Each row below holds a small network's activations on one record, seen along a few directions.
Each row is followed by the record's values for the fields FERA, VUN, DULAS, GUFIV, NUS, BONAN.
A field that a record lacks is written none.
Other fields move the rows too, some of them a lot.
In the rows, zero is written as 500.
Random noise pushes rows far along 11 fixed directions. That doesn't count. These rows show it; they differ only by the noise:
[327 559 473 586 707 184 319 519 279 548 264 520 448 626 251 700 621 531
 617 493 480 470 716 238]
[447 548 674 431 582 364 546 588 499 382 414 608 390 623 703 478 590 821
 853 407 693 613 747 792]
[537 397 704 656 385 569 585 471 199 693  30 493 606 300 381 603 649 296
 626 428 166 610 474 449]
[132 525 577 276 126 843 637 512 761 468 518 288 726 488 439 439 490 466
 396 275 684 399 223 451]
[440 854 704 266 561 220 453 558 513 442 379 488 414 458 441 499 487 516
 431 208 201 494 564 397]
[280 595 244 607 679 474 561 523 342 421 387 498 590 427 484 276 239 585
 410 763 739 416 719 438]
[471 595 246 299 712 525 393 653 439 323 532 414 571 486 590 512 342 458
 454 601 684 250 416 425]
[679 286 563 541 496 518 566 467 517 422 332 585 404 447 673 423 677 555
 670 676 496 627 511 818]
[603 316 317 496 480 410 495 475 693 493 653 339 635 404 222 547 590 651
 400 790 628 453 393 535]
[303 460 471 508 472 300 585 543 186 767 548 250 673 573 320 698 459 688
 389 582 633 460 679 178]
[791 441 614 309 487 429 470 589 251 742 515 516 405 524 738 635 602 577
 702 234 436 546 560 516]
[368 580 598 481 480 590 565 561 383 415 150 420 665 325 409 532 489 339
 510 488 330 441 395 469]
[344 696 689 470 376 544 655 589 646 497 575 367 619 447 501 490 399 498
 542 298 438 594 423 577]

[323 563 593 415 365 654 629 528 375 543 230 512 600 523 594 448 482 532
 562 281 605 458 525 430] | FERA is feme, VUN is mase, DULAS is tel, GUFIV is dufi, NUS is kul, BONAN is kuf
[116 410 609 557 482 791 518 657 329 351 191 454 663 646 602 796 589 364
 872 490 740 408 425 517] | FERA is feme, VUN is befe, DULAS is none, GUFIV is none, NUS is none, BONAN is none
[659 498 264 389 616 445 314 522 346 540 519 430 693 431 288 610 445 550
 351 497 611 234 440 239] | FERA is feme, VUN is mase, DULAS is seguf, GUFIV is puli, NUS is kul, BONAN is kuf
[624 768 752 438 758 238 565 758 330 217 382 410 740 277 324 753 389 678
 704 618 271 415 532 666] | FERA is feme, VUN is mase, DULAS is tel, GUFIV is dufi, NUS is kul, BONAN is minok
[598 384 427 372 437 494 534 367 492 472  83 581 557 154 344 308 644 627
 373 633 420 464 571 594] | FERA is none, VUN is none, DULAS is none, GUFIV is none, NUS is none, BONAN is none
[521 582 408 426 426 573 567 463 411 533 477 594 538 319 431 231 329 586
 427 575 527 413 654 523] | FERA is kade, VUN is befe, DULAS is seguf, GUFIV is dufi, NUS is kul, BONAN is kuf
[355 330 612 281 332 512 544 424 462 561 488 377 350 675 819 567 688 437
 298 466 509 546 451 427] | FERA is none, VUN is none, DULAS is none, GUFIV is none, NUS is none, BONAN is none
[605 411 584 387 479 519 394 530 626 538 593 454 383 576 698 702 695 339
 594 304 405 590 325 569] | FERA is none, VUN is none, DULAS is none, GUFIV is none, NUS is none, BONAN is none
[564 312 406 804 650 494 401 400 468 538 400 563 352 572 567 577 635 291
 604 662 457 644 521 541] | FERA is feme, VUN is befe, DULAS is tel, GUFIV is dufi, NUS is none, BONAN is none
[437 630 451 426 449 553 519 480 695 508 831 403 410 552 637 394 348 326
 288 430 443 517 432 473] | FERA is kade, VUN is befe, DULAS is seguf, GUFIV is dufi, NUS is none, BONAN is none
[770 535 245 499 611 423 446 438 531 726 675 562 294 423 658 317 412 363
 363 496 384 604 547 463] | FERA is kade, VUN is befe, DULAS is seguf, GUFIV is dufi, NUS is none, BONAN is none
[284 732 453 429 532 604 420 542 880 217 562 581 442 491 407 381 443 458
 596 409 575 409 430 651] | FERA is feme, VUN is mase, DULAS is peg, GUFIV is puli, NUS is none, BONAN is none
[713 474 487 666 566 441 471 490 769 514 744 567 348 498 673 510 539 396
 635 483 424 761 438 751] | FERA is none, VUN is none, DULAS is none, GUFIV is none, NUS is none, BONAN is none
[468 420 669 584 331 616 718 450 541 460 433 424 647 356 552 406 462 583
 456 607 472 619 470 735] | FERA is kade, VUN is befe, DULAS is seguf, GUFIV is puli, NUS is kul, BONAN is kuf
[242 390 420 492 340 664 577 482 599 566 652 346 529 617 554 465 490 503
 510 541 732 513 491 482] | FERA is feme, VUN is mase, DULAS is seguf, GUFIV is dufi, NUS is kul, BONAN is pog
[524 196 374 762 530 555 498 432 494 486 642 522 433 618 457 552 584 467
 537 913 643 534 505 572] | FERA is kade, VUN is befe, DULAS is tel, GUFIV is dufi, NUS is kul, BONAN is kuf
[577 424 597 441 448 237 474 494 363 880 676 374 334 659 590 779 673 481
 455 327 332 668 584 284] | FERA is none, VUN is none, DULAS is none, GUFIV is none, NUS is none, BONAN is none
[243 528 340 247 505 605 419 442 132 624 329 632 399 612 865 278 378 638
 399 244 880 358 826 270] | FERA is none, VUN is none, DULAS is none, GUFIV is none, NUS is none, BONAN is none
[727 529 436 369 470 291 392 461 816 593 800 485 410 450 257 552 604 640
 455 402 414 537 489 484] | FERA is kade, VUN is befe, DULAS is none, GUFIV is none, NUS is none, BONAN is none
[516 352 404 324 441 550 645 550 330 651 729 198 577 563 786 646 418 489
 250 715 614 446 396 391] | FERA is kade, VUN is befe, DULAS is seguf, GUFIV is puli, NUS is none, BONAN is none
[532 457 534 284 361 589 690 542 656 342 438 436 524 513 665 428 533 575
 300 627 564 406 280 587] | FERA is feme, VUN is mase, DULAS is none, GUFIV is none, NUS is zer, BONAN is kuf
[398 737 321 503 536 460 465 457 468 700 665 537 294 612 589 290 273 275
 299 362 387 493 605 213] | FERA is feme, VUN is mase, DULAS is seguf, GUFIV is puli, NUS is kul, BONAN is kuf
[807 535 336 199 511 528 484 603 575 605 749 417 574 319 623 507 415 635
 484 335 582 426 441 568] | FERA is none, VUN is none, DULAS is none, GUFIV is none, NUS is none, BONAN is none
[476 723 841 343 383 701 714 611 336 447 230 608 568 389 782 341 348 604
 632 131 453 520 541 657] | FERA is kade, VUN is befe, DULAS is none, GUFIV is none, NUS is lop, BONAN is kuf
[547 452 431 228 470 622 333 479 402 498 443 637 389 614 656 453 583 515
 566 316 648 323 494 448] | FERA is feme, VUN is befe, DULAS is seguf, GUFIV is puli, NUS is kul, BONAN is kuf
[283 420 506 337 360 793 644 555 729 293 577 407 515 604 850 407 483 543
 510 565 849 454 355 733] | FERA is feme, VUN is mase, DULAS is none, GUFIV is none, NUS is none, BONAN is none
[397 415 401 487 545 494 500 542 377 555 366 393 655 404 383 627 546 574
 514 583 618 442 557 434] | FERA is none, VUN is none, DULAS is none, GUFIV is none, NUS is none, BONAN is none
[748 270 526 506 523 336 391 441 625 514 772 361 384 556 416 753 767 389
 430 783 283 550 351 585] | FERA is feme, VUN is befe, DULAS is seguf, GUFIV is puli, NUS is none, BONAN is none
[491 470 534 274 634 347 362 531 316 439 253 533 368 601 608 647 687 527
 566 484 506 393 611 441] | FERA is kade, VUN is befe, DULAS is tel, GUFIV is dufi, NUS is none, BONAN is none
[433 365 470 554 702 448 440 615 147 317 338 362 603 594 545 782 488 388
 457 842 541 331 426 363] | FERA is kade, VUN is befe, DULAS is none, GUFIV is none, NUS is kul, BONAN is minok
[475 837 722 281 514 385 651 667 450 451 485 462 464 564 661 566 362 515
 441 301 308 439 464 445] | FERA is feme, VUN is mase, DULAS is tel, GUFIV is dufi, NUS is zer, BONAN is kuf
[342 496 377 735 399 537 478 378 424 727 893 465 553 501 329 346 266 503
 360 522 634 555 688 326] | FERA is feme, VUN is befe, DULAS is seguf, GUFIV is dufi, NUS is kul, BONAN is pog
[717 507 570 309 405 418 396 455 497 592 646 426 558 395 464 524 519 564
 327 279 375 468 401 439] | FERA is feme, VUN is mase, DULAS is seguf, GUFIV is dufi, NUS is kul, BONAN is minok
[319 520 403 501 513 669 387 389 402 523 287 635 445 445 548 304 463 359
 463 395 543 431 615 395] | FERA is feme, VUN is mase, DULAS is seguf, GUFIV is dufi, NUS is none, BONAN is none
[394 582 595 470 599 276 366 583 575 400 625 509 466 728 357 736 614 652
 705 409 605 465 568 482] | FERA is feme, VUN is mase, DULAS is seguf, GUFIV is dufi, NUS is kul, BONAN is kuf
[564 241 388 419 489 582 425 401 350 502 319 445 425 472 703 556 648 213
 257 690 397 446 331 389] | FERA is none, VUN is none, DULAS is none, GUFIV is none, NUS is none, BONAN is none
[434 574 554 545 429 806 577 505 711 290 225 512 659 260 464 345 487 323
 646 434 386 534 289 778] | FERA is feme, VUN is befe, DULAS is seguf, GUFIV is puli, NUS is kul, BONAN is minok

Here are new rows. What are their fields?
[546 821 595 452 641 337 517 619 574 461 520 512 477 376 445 509 409 511
 652 396 279 547 605 642] | FERA is feme, VUN is mase, DULAS is seguf, GUFIV is puli, NUS is none, BONAN is none
[547 590 566 517 770 412 241 694 439 221 523 604 528 550 359 794 547 543
 901 467 555 372 528 601] | FERA is kade, VUN is befe, DULAS is none, GUFIV is none, NUS is kul, BONAN is kuf
[645 304 393 456 371 672 386 443 485 663 592 524 411 533 555 547 609 287
 490 392 458 461 330 349] | FERA is feme, VUN is mase, DULAS is none, GUFIV is none, NUS is kul, BONAN is kuf
[580 430 581 654 562 319 486 392 402 511 165 635 411 406 413 486 680 480
 579 653 274 648 672 606] | FERA is kade, VUN is befe, DULAS is seguf, GUFIV is puli, NUS is none, BONAN is none
[291 616 303 530 589 763 587 681 163 653 470 369 695 523 663 541 188 320
 563 477 694 347 493 296] | FERA is feme, VUN is befe, DULAS is seguf, GUFIV is puli, NUS is kul, BONAN is kuf
[493 828 524 527 732 386 472 601 384 410 367 477 664 246 435 505 272 475
 460 380 335 474 561 457] | FERA is feme, VUN is mase, DULAS is none, GUFIV is none, NUS is none, BONAN is none
[735 720 664 320 651 377 581 740 439 431 526 269 719 246 528 750 404 482
 538 478 207 471 372 660] | FERA is kade, VUN is befe, DULAS is seguf, GUFIV is puli, NUS is none, BONAN is none
[546 517 480 361 434 641 512 500 586 367 531 533 486 461 632 365 415 435
 340 495 516 379 351 527] | FERA is feme, VUN is mase, DULAS is none, GUFIV is none, NUS is kul, BONAN is kuf
[403 495 539 567 479 831 529 506 570 472 489 603 497 503 819 359 454 423
 781 313 701 599 519 779] | FERA is feme, VUN is mase, DULAS is seguf, GUFIV is dufi, NUS is none, BONAN is none
[439 485 627 889 436 680 592 560 561 611 578 415 632 465 445 705 458 191
 723 433 346 711 360 554] | FERA is feme, VUN is befe, DULAS is none, GUFIV is none, NUS is none, BONAN is none
[657 543 537 434 392 390 591 465 198 932 706 404 613 366 458 495 362 706
 377 320 443 559 774 326] | FERA is kade, VUN is befe, DULAS is seguf, GUFIV is puli, NUS is none, BONAN is none
[635 401 325 480 716 535 402 575 436 530 592 496 342 643 883 599 561 361
 677 575 607 536 463 605] | FERA is feme, VUN is mase, DULAS is seguf, GUFIV is puli, NUS is none, BONAN is none
[463 240 337 715 460 703 619 402 447 566 218 596 454 398 598 311 574 433
 560 786 615 620 577 636] | FERA is kade, VUN is befe, DULAS is none, GUFIV is none, NUS is none, BONAN is none
[587 470 474 316 530 548 441 643 148 654 592 468 469 628 675 695 462 443
 575 428 539 311 519 313] | FERA is feme, VUN is mase, DULAS is seguf, GUFIV is dufi, NUS is kul, BONAN is kuf
[413 482 762 568 367 279 607 298 367 582 409 555 338 535 474 371 588 546
 233 601 218 641 718 408] | FERA is feme, VUN is mase, DULAS is seguf, GUFIV is dufi, NUS is kul, BONAN is kuf
[423 586 688 393 411 328 472 353 838 390 765 448 330 601 599 418 577 505
 234 425 360 637 460 569] | FERA is feme, VUN is mase, DULAS is seguf, GUFIV is dufi, NUS is none, BONAN is none
[609 291 438 345 292 612 593 365 311 741 506 514 495 397 625 337 508 665
 340 549 598 481 635 478] | FERA is kade, VUN is befe, DULAS is seguf, GUFIV is puli, NUS is none, BONAN is none
[508 545 482 685 399 529 610 360 861 570 693 486 402 403 541 256 440 378
 316 478 357 757 443 600] | FERA is feme, VUN is mase, DULAS is none, GUFIV is none, NUS is none, BONAN is none
